Each row below holds a small network's activations on one input, seen along a few directions.
Each table varies a few parts of the input and shows all the possible inputs, shuffled.
A made-up example of a description, with smaller parts first: one of 8 places around a ring, together with either a single point or one of 11 places along a line or (one of 2 separate values, together with one of 6 places along a line).
Shared parts are said once, and a part with two or three values counts as separate values.

Table:
R1: [-10  -2  21  -6  14 -13  13 -22  19  15  33 -16  33 -12]
R2: [ -9  -6  16  -6 -16   3 -28  18   1   7 -33  -2   1   4]
R3: [-20  13  16 -16 -16 -15 -35  23  -7  -2 -28   3   8  16]
R4: [ 13  -3 -27  11  21  16  19 -30   8  -7  16  12  -4  -3]
R5: [  9   0 -18  20  11  10  47 -10   1  -6  10  16   5  -9]
R6: [  1 -21  10   0   8  -2   7  -6  24  16  10 -14  17 -21]
R7: [-16  18  19 -14 -23 -12 -42  26  -4  -3 -17   5   0  15]
R8: [-13  12  -7   7  22   4  34 -32 -18 -15  46  -1   5 -14]
R9: [ 14 -21  13  -2  20  -8  10  -5  20  14   3 -13  22 -19]
R10: [  2 -17 -31  14   4  17  19   2 -20 -12   5  -8 -25  -7]
R11: [  0  16 -15   5  28   7  26 -46   1  -6  38  10  11   7]
R12: [ 12 -10 -30  21   0  12  38   7  -7  -2  -8   7 -10   7]
R13: [ 17 -21   1  -4 -12  -5  -8  12  22  18   5 -24 -19  -9]
R14: [ 14 -11  13  -4  -1  -8   0  -6  30  14  23 -14  -4 -24]
R15: [  4   3  20 -10 -25  -3 -35  17   6   6 -20  -3 -21   1]
R16: [ 16 -31   0  -2   8  -5   2  13  11  18 -15 -23   7  -3]
R17: [ -5  -1  19  -4 -24   5 -35  21   4   6 -21   0  -7   3]
R18: [  4 -30  -3   0  -4   0  -2  12  16  19  -8 -23   3  -5]
R19: [ -7  22  20 -21 -24 -20 -42  22  -1  -4 -16   2 -13  12]
R20: [-11  32 -13   3 -14  -3   4  19 -32 -22 -27  33  -4  27]
R21: [  0  -7 -19  14  15  14  27 -15 -12 -16  23   2 -10 -24]
R22: [  2   7  25 -10   6 -19   7 -23  24  14  45 -16  11 -15]
R23: [ -7  29 -22  -6  -5   3 -23  -1 -25 -24 -22  29 -12  33]
R24: [ -1  14 -11  14 -13  15  12  13 -24 -13 -32  29 -12  17]
R25: [ 16 -13 -39  11  10  19  11 -12   0  -4  -2   3 -19  13]
R26: [  3  11 -20   4  -4  21 -16  -6 -17 -15 -27  24 -21  22]
R27: [  3  -6  20  -8  -4  -3 -24  18  -4   6 -40  -2   5   7]
R28: [  2  -2  24  -8  26 -18  17 -22  14  14  25 -15  37  -9]
R29: [-21  25 -13  -4 -10   1 -15  13 -45 -32 -14  19 -19  13]
R30: [-11   7 -12   7 -10  19  -8   8 -37 -23 -19  14 -27   2]
R31: [  5 -15  12   2   1  -1   0  -2  28  14  22 -12   9 -22]
R32: [ -8  13  19 -19  -4 -20 -31  23 -12  -4 -35   3  12  18]
R33: [ -6   3  22  -4   7 -11   7 -18  23  13  44 -14  25 -13]
R34: [  8 -25  -1   2 -11   2  -8  16  20  18   4 -21  -5  -7]
R35: [ -3  19  -6  13  18   1  53 -26  -5  -5  32  14  20   0]
- What is each input in this table made of? => one of 5 places along a line, together with either one of 3 separate values or one of 4 places along a line
- The inputs of R1 and R6 match in every part but the place on the line of 5. If R8 is changed in the same way as R1 into R6, which row does it become? => R21
- A walk changes only the place on the line of 5. It starts at R11 and steps to R4. List the rest of the walk in order. => R25, R26, R23

Table:
R36: [ 14  -8 -17  10  18  11  24 -26  11   3  25  -1  -1  -6]
R37: [ -5   5  -5   5  22   3  26 -29  -2  -6  33   0  12 -10]
R38: [-13  20  -1  -8  -9  -2 -23  11 -26 -17 -22  14  -9  17]
R39: [ 17 -27 -22  19  18  13  42 -10   7   6   9  -7   0 -16]
R40: [  1   7 -14  -2 -14   7 -25  13 -10  -9 -31  14 -20  20]
R41: [  1  -2 -10  10   8   8  25 -22   3  -3  38  -3  -8 -18]
R42: [  4 -13 -18   8 -15  13  -8  30 -16  -4 -45   6 -18  13]
R43: [ -5  14   2   6  21  -4  34 -26   0  -3  28  10  27  -3]
R44: [ -8  14  -6  -2 -22   4 -24  20 -20 -16 -17  11 -28  10]
R45: [ -2 -13  48 -24 -23 -20 -55  31  27  25 -25 -23  10  -7]
R46: [  9 -27  36 -14   8 -25  -3  -6  51  39  35 -43  29 -26]
R47: [-14  30   7  -7 -10  -9 -13  13 -24 -14 -28  23   5  25]
- What is each input in this table made of? => one of 2 separate values, together with either a single point or one of 5 places along a line
- List by row number the other rows that have the choice among 2 separate values in common with R36. => R37, R39, R41, R43, R46

Table:
R48: [-12  28 -28   1 -21   1  -4   3 -19 -22   4  18 -27  23]
R49: [ -1 -36   5   4   3   4  11  -3   5  12  24 -41  -9 -31]
R50: [-12  11 -22   3  11   2   7   4 -33 -17 -23  13  13  33]
R51: [  2   8 -27   6  26  13  14 -46   8  -3  30  12   6  10]
R52: [ -8  38  11 -17 -21 -20 -22   3 -12 -12   6  12 -18  18]
R53: [  4 -13  12   6 -26  19 -23  22   4  12 -22  -6 -21   0]
R54: [  6  20  13 -13  26  -5  -2 -45  18   4  32   3  15   5]
R55: [ 12  -4 -11  17 -12  26  -9  17 -10 -12 -20  15 -29  -2]
R56: [ -5  -4  13 -17   3 -21 -28  25  -2   9 -25 -10  28  16]
R57: [ 14   3 -30   4 -17   6  -9  19  -5 -14 -12   8 -45   7]
R58: [-20   1 -17   8  17  11  30 -20 -23 -16  42  -8   0 -18]
R59: [-14 -16  20  -7   9 -15  -5  -1  10   5  39 -31  13 -34]
R60: [  9  -9  12 -13  18  -8 -19 -26  43  16  27 -13  20  -5]
R61: [ -8   5  27  -6 -22  -1 -39  22   8   5  -7   4   3  -3]
R62: [ -5  12   8 -18 -28 -22 -39  24  13   3   2  -4 -13   6]
R63: [  6  -7  -7  -6 -31  -3 -23  24   8  11 -14 -14 -37   9]
R64: [-21  15 -15   4  -1  10   4  -5 -24 -21 -25  25   1   9]
R65: [-16  12  21  -7  17 -12  12 -21 -15  -7  44 -15   9 -24]
R66: [  4  -5  23   2   2 -20  24   7  37  21  20  -9  36 -15]
R67: [-16  25  24 -14  -1 -11 -14  -5 -18 -12 -23  18  10   4]
R68: [-14  21 -10  13 -15  22  -4   1 -24 -20  -5  26 -11  14]
R69: [ -8  21  16 -15  10 -20 -10   3 -26  -7 -21   6  23  28]
R70: [  6 -12 -16   8   2  15  -1  11 -11 -14 -40  15 -16  -6]
R71: [-13  -1  21 -15 -10 -12 -31  16   7   3 -27   3  16  -8]
R72: [-10  32  29  -4 -15   1 -22   1 -17 -10  -3  20  -2   8]
R73: [ 18 -26   7  14  -5  -3  40   4  30  29   5 -17  13 -12]
R74: [ 13 -15 -24   6  14   6   3  20 -20  -8 -38   3  -4  18]
R75: [ 31 -20 -30   9  24  17  10 -33  19   4  15   1  -8  -6]
R76: [ -2   9 -14  20  10   2  59 -13   2   2  24  18  20   1]
R77: [  6 -23  -2  -5   0  -2 -12  25  -6  16 -41 -19   4  19]
R78: [ -2 -20   6  -4 -12   7 -15  16   3  11 -42  -7  -8  -5]
R79: [ 26 -18 -17  22   9   5  54   0  13  10   8   8   6 -15]
R80: [  8 -27 -20  12  16  13  25  -7 -12  -8  27 -17 -15 -34]
R81: [ 22 -29  -4  -1  11   9  -3 -28  36  24  12 -22  -2  -2]
R82: [  1  24  25   3  11 -17  41 -13  13   8  24   6  31  -5]
- What is each input in this table made of? => one of 5 places around a ring, together with either one of 3 separate values or one of 4 places along a line
- The inputs of R73 and R76 match in every part but the place on the ring of 5. If R49 is changed in the same way as R73 into R76, which row does it become? => R58
- Change only the choice among 3 separate values in R80. List by row number the other rows that result. => R75, R79
- A walk changes only the place on the line of 4. It starts at R48 and steps to R68. List the rest of the walk in order. => R64, R50

Table:
R83: [ -8   8  17 -13  -2 -15 -22   4   3  -3   4  -1   6  -8]
R84: [ -3  12 -13   4 -11  14  -8  -8  -6  -9  10  12 -21   5]
R85: [-16  21   3   3  -1   0   9  -2 -22 -12  -1  11   9  11]
R86: [  4 -17  11  -2  -1   7 -14   7   7   9 -20  -8   2  -7]
R87: [ -2   2  11  -6 -16   1 -26   1  15   5   8  -6 -13  -2]
R88: [  3  -8 -12  10   5  17   4  -3 -13  -7 -19  10  -7   1]
R89: [  6  -8 -13  12  26   5  47 -36  11   3  43  -6  12 -19]
R90: [ -1  -9 -26  11  -3  10   9  11 -10  -8  -9   4  -9   5]
R91: [  5   0 -14   3  -2   5   5   2 -18 -10  -1   0 -24   3]
R92: [  2  11 -14  -1  11   1   3  -9  -7  -6  -9  12   4  22]
R93: [-16   9  25  -9  -7 -12  -9   7  -4   7  -1  -5  17   4]
R94: [  5   0   9 -12   2 -12 -16  -1  11  10 -10  -5  15  14]
R95: [  0 -19  -4  -1  -9  -2  -9  21   9   9 -10 -14   0  -4]
R96: [ 11 -18  11   4  22  -5  27 -23  30  20  45 -22  22 -25]
R97: [  6   7  -8   9  -3   4  18   7  -6  -6 -14  18  -2   7]
R98: [ -9  19  -5  -3   4  -2  -3  -5 -16 -20   5  16  -2   0]
R99: [  7  -2  14  -1  -9  -9  -1  16  13  11 -16   1   7  -2]
R100: [  6  -8   8  -7  -8  -6 -14  11   2   7  -3 -18 -15  -5]
- What is each input in this table made of? => one of 2 separate values, together with either a single point or one of 8 places around a ring
- The inputs of R84 and R87 match in every part but the choice among 2 separate values. If R89 is changed in the same way as R84 into R87, which row does it become? => R96

Table:
R101: [ -4   3 -36   7 -18  15  -8  21 -42 -28 -17   7 -49   7]
R102: [ 12 -21  14  -7   4   3 -18 -27  49  27  38 -26   2 -19]
R103: [  7  -9 -33  33   2  29  53  -4 -14 -13   6  18 -15 -14]
R104: [ 18  -5   2  -1  45 -16  50 -38  13   8  41 -12  30 -17]
R105: [ 20 -28 -21   7  41   2  40 -39  26  18  35 -20  25  -5]
R106: [-17   0  35 -10   2 -10 -12 -19  27  14  52 -22  22 -28]
R107: [  8   8  38 -20 -22 -34 -25  32  19  18 -24  -7  10   8]
R108: [ 15 -40 -15  15  36   3  55 -20  11  12  33 -31  15 -31]
R109: [  5 -25  22  -6 -30 -15 -20  52  16  24 -30 -25  -5  -6]
R110: [-10  -6  -1   3  39 -10  46 -33   4   6  48 -17  44 -13]
R111: [-28  36 -19  -3 -14   3 -17   7 -48 -34  -3  20 -22  28]
R112: [ 11   3 -39  26   8  29  39 -24   2  -6   7  28  -6  12]
R113: [  1  -4  -4  -8 -10  12 -48  18  -7  -3 -61  15  -6  27]
R114: [-21   8  35 -18 -28 -28 -30  36  10  17 -17 -11  23  12]
R115: [-18  24 -17  23   6  17  45 -19 -20 -18  21  30  13   5]
R116: [  9  26 -15  19  13  11  49 -23 -11 -17  12  35  -1   0]
R117: [ -3 -16   3  -2 -16  13 -34  36 -24  -7 -62   3 -17   1]
R118: [ -1  16 -43   0 -12  14 -23   3 -24 -23 -17  19 -39  34]
R119: [ 10   0  37 -14   7 -17  -9 -24  35  16  45 -17   7 -32]
R120: [-29  18  19 -12 -13   0 -43  20 -31 -13 -48  15  10  21]
R121: [  8 -34  21   0  -1   3  -2  -7  34  21  37 -36  -8 -46]
R122: [ -1  19  21 -15  -6  -6 -38  18 -20 -13 -55  21  -2  15]
R123: [ 10 -12  14 -12 -24 -15 -35  32  32  28 -29 -15   5  19]
R124: [ -2  38 -18  -7  -8  -4 -13   3 -38 -34 -12  26 -35  22]
- What is each input in this table made of? => one of 4 places along a line, together with one of 6 places around a ring
- A walk changes only the place on the ring of 6. It starts at R109 and steps to R117. List the rest of the walk in order. => R101, R103, R108, R121
- Change only the place on the line of 4 in R111. List by row number the other rows that result. => R101, R118, R124
- A walk changes only the place on the ring of 6. It starts at R124 and steps to R122. List the rest of the walk in order. => R107, R119, R104, R116
